Each row below holds a small network's activations on one input, seen along a few directions.
In each table, some parts of the input vary, and every possible input appears once, in random order.
A made-up example of a description, with smaller parts first: one of 2 separate values, together with either a single point or one of 11 places around a ring or (one of 4 places along a line, together with one of 8 places around a ring).
Shared parts are said once, and a part with two or three values counts as separate values.
In the rows, 128 means zero.

Rows:
R1: [102 140 127 132 109 122 120 162 131 160  77 141 141 147 123 149 131 131]
R2: [141 103 158 109 104 113 101 186 105 146 153 173 113 162  97  93 101 150]
R3: [123 124  63 138 130 127 165  86 157  91 100  74 120  94 131 125 155 102]
R4: [127 144 143 128 144 150 129 116 115 137 129 131 132 128 143 158 125 121]
R5: [135 153 126 137 157 153 144  67 130 121 132 105 138 103 164 152 140 122]
R6: [108 123 138 123  95 106 100 192 120 149 104 157 128 162 102 122 117 146]
R7: [127 148 140 126 133 149 127 135 119 152 102 136 142 134 139 159 121 122]
R8: [142 125 155 130 156 136 126 138 107 131 170 135 135 134 125 112 110 139]
R9: [146 102 169 112 119 116 108 166 101 131 172 164 114 160 102  90 104 148]
R10: [131 129 150 118 118 132 109 168 107 147 132 149 129 152 118 130 107 142]
R11: [142 130 104 136 151 131 146  30 165  91 156  92 128  78 159 126 151 116]
R12: [113 140 131 129 119 135 121 150 123 157  87 139 142 137 130 154 128 127]
R13: [135  84 104 128 120 111 133 206 107 100 170 144  98 158  73  60 110 140]
R14: [135 127 157 119 135 132 122 151 105 136 154 146 129 145 122 127 107 138]
R15: [136 144 144 137 166 155 139 104 118 131 143 122 143 118 146 146 126 123]
R16: [128  98 151 112  87 105  92 197 108 142 134 175 114 167  88  92 109 157]
R17: [136 142 114 123 124 132 143  42 150 116 104 102 130  93 161 153 145 115]
R18: [124 110 100 136 141 133 147 188 111 112 143 117 121 139  92  98 116 124]
R19: [136 132 140 142 174 145 134 106 131 111 178 118 135 118 140 130 132 118]
R20: [132 142 111 120 109 126 134  65 156 125  85 106 130  99 156 157 144 114]
R21: [151  99 168 121 141 120 113 154 105 124 189 154 119 144 105  77 104 146]
R22: [146 142 113 130 146 137 151  30 155 107 122  96 137  78 164 142 147 115]
R23: [ 98 147 115 134  97 116 122 126 147 146  66 118 134 131 139 159 149 123]
R24: [119 135 104 122  96 106 132  85 163 130  71 110 131 104 148 151 150 117]
R25: [136 143 126 144 168 150 139  64 141 104 157  97 138  99 157 135 148 113]
R26: [149  87 160 128 145 111 111 157 117 105 226 153 110 146 100  61 108 148]
R27: [129 155 129 129 142 151 145  80 127 136 109 115 140 108 160 161 135 115]
R28: [103 134 101 127  83  96 128  96 172 133  61 107 127 112 139 149 154 122]
R29: [120 122 138 119 103 113 105 186 115 146 122 160 126 153 108 129 115 144]
R30: [119 128  95 144 153 149 157 153 124 112 116  99 130 124 113 131 137 103]
R31: [141 113 150 137 164 130 122 137 120 114 202 131 129 129 119  97 116 131]
R32: [125 154 124 123 124 138 133 104 137 137  97 122 131 114 156 169 135 115]
R33: [112 147 114 128 108 123 127 119 141 143  83 125 132 121 146 164 144 120]
R34: [116  98 143 116  77  92  93 210 112 149 125 181 114 180  83  82 107 168]
R35: [115 135  75 144 141 142 162 121 136 104 112  85 121 111 130 138 151 104]
- Changing only one part turns R2 into R7. The same change can be made to R21. Which row results? => R15
- Describe the family of inputs behind these rows. => one of 5 places along a line, together with either a single point or one of 6 places along a line
- List by row number the other rows that have the place on the line of 5 in common with R14. => R6, R8, R10, R18, R29, R31
- Change only the place on the line of 6 in R22. List by row number the other rows that result. => R11, R17, R20, R24, R28
- Change only the place on the line of 6 in R27. List by row number the other rows that result. => R5, R23, R25, R32, R33

Rows:
R36: [136 148 221  98  81 110  66  97 122 191 109 195 140 155 160 171 113 165]
R37: [115  96  97 113  62  94 111 182 136 127  96 145 102 149  89 100 125 145]
R38: [151  96 139 132 161 128 140 154 108  95 202 119 116 136  97  66 109 129]
R39: [ 96 185  99 132 116 155 150 108 133 160  29 100 145 114 168 223 150 101]
R40: [118  99 135 117  90 115 106 220 106 146 116 157 113 171  81  96 109 139]
R41: [141 175  98 145 191 178 179  41 142 110 111  77 151  75 181 190 152  83]
R42: [114 130 159 132 143 147 101 247  73 168 139 184 135 181  94 136 103 135]
R43: [ 93 150  93 132  96 104 134 132 164 143  45 110 140 117 138 168 148 115]
R44: [127 136  95 146 159 139 156  59 164  94 131  76 133  84 154 139 157  97]
R45: [175 150 222 111 148 133  95  36 131 135 193 155 146 120 182 137 111 155]
R46: [101 121  90 124  66  89 134 147 158 128  63 119 119 147 113 109 137 151]
R47: [144  84  97 126 131 117 139 113 133  84 184 112  98 108 104  71 129 127]
R48: [149 120 160 147 210 171 124 178  71 120 225 145 139 142 105 108 105 124]
R49: [132 103  87 137 138 113 157  76 152  90 150  97 115  94 125  77 144 126]
- Changing only one part turns R48 into R42. The same change can be made to R49. Which row results? => R46
- Describe the family of inputs behind these rows. => one of 2 separate values, together with either a single point or one of 6 places along a line
- Change only the choice among 2 separate values in R40. List by row number the other rows that result. => R38

Rows:
R50: [120 127 129 121 102 118 114 145 130 140 102 136 125 136 122 142 128 130]
R51: [139 108 129 122 128 121 132 127 128 112 164 129 112 128 118  97 119 132]
R52: [138 127 157 127 130 124 110 131 110 133 143 150 130 140 126 125 124 142]
R53: [113 136 103 141 145 137 146 142 133 126 117 108 136 121 126 135 133 114]
R54: [125 115 113 121  98 113 119 144 144 125 108 128 121 131 115 117 129 131]
R55: [114 132 107 139 135 131 143 140 129 125 109 114 132 125 125 123 136 120]
R56: [137 114 144 128 128 121 114 130 123 123 152 143 125 134 120 100 125 140]
R57: [129 158 114 133 141 141 148  26 161 122 102  93 141  82 180 169 155 110]
R58: [143 131 132 134 157 146 136 131 117 113 156 119 133 126 128 126 123 121]
R59: [119 114  98 123 107 115 140 137 138 121 118 118 114 124 115 109 127 129]
R60: [129 125 134 137 152 135 135 129 118 119 157 120 129 129 126 113 126 128]
R61: [124 143 141 119 108 128 117 147 124 152  92 150 132 144 134 156 124 129]
R62: [133 133 163 121 133 134 111 134 108 152 143 155 133 144 129 151 114 138]
- Describe the family of inputs behind these rows. => either a single point or (one of 2 separate values, together with one of 6 places along a line)
- Change only the choice among 2 separate values in R56. List by row number the other rows that result. => R54

Rows:
R63: [149 134 208 100 115 129  81 198  92 173 142 191 134 167 118 154  88 134]
R64: [ 84 107 118 129  73 108 124 209 105 154  77 132 109 179  85 105 127 147]
R65: [104 153 123 144 137 126 128  98 148 132 109 118 150 122 148 150 143 133]
R66: [110 138 123 140 151 128 137 114 158 112 138 104 132 119 140 156 140 101]
R67: [106 155 112 143 138 122 126 111 146 109 128 113 130 122 149 172 148 123]
R68: [153 128 118 117 124 141 149  98 127 103 123 106 111 110 134 146 132 110]
R69: [137 141 112 118 116 139 148  82 125 131 103 128 125 115 144 141 128 135]
R70: [135 121 103 146 176 162 145 218  84 118 163 147 129 155  89 102 112 128]
R71: [156 114 126 116 133 144 150  97 129 120 121  99 127  94 130 111 124  98]
R72: [136 135 117 118 116 144 140  79 127 153  97 132 133 108 151 127 130 136]
R73: [136  95 181 134 140 121 106 132  92 116 220 151 111 164 108  55 113 175]
R74: [136 140  99 116 115 139 143  97 123 115 126 124 101 107 146 165 135 124]
R75: [144  82 119 110  85  69  91 178 165 115 145 168 112 134  89  80 115 145]
R76: [103 148 128 148 144 119 126  92 145 151 101 128 157 117 151 138 147 135]
R77: [131 129 133 142 158 127 126 119 152 118 128  79 158 106 137 120 138  97]
- Describe the family of inputs behind these rows. => either one of 5 separate values or (one of 2 separate values, together with one of 5 places along a line)
- Change only the place on the line of 5 in R77. List by row number the other rows that result. => R65, R66, R67, R76
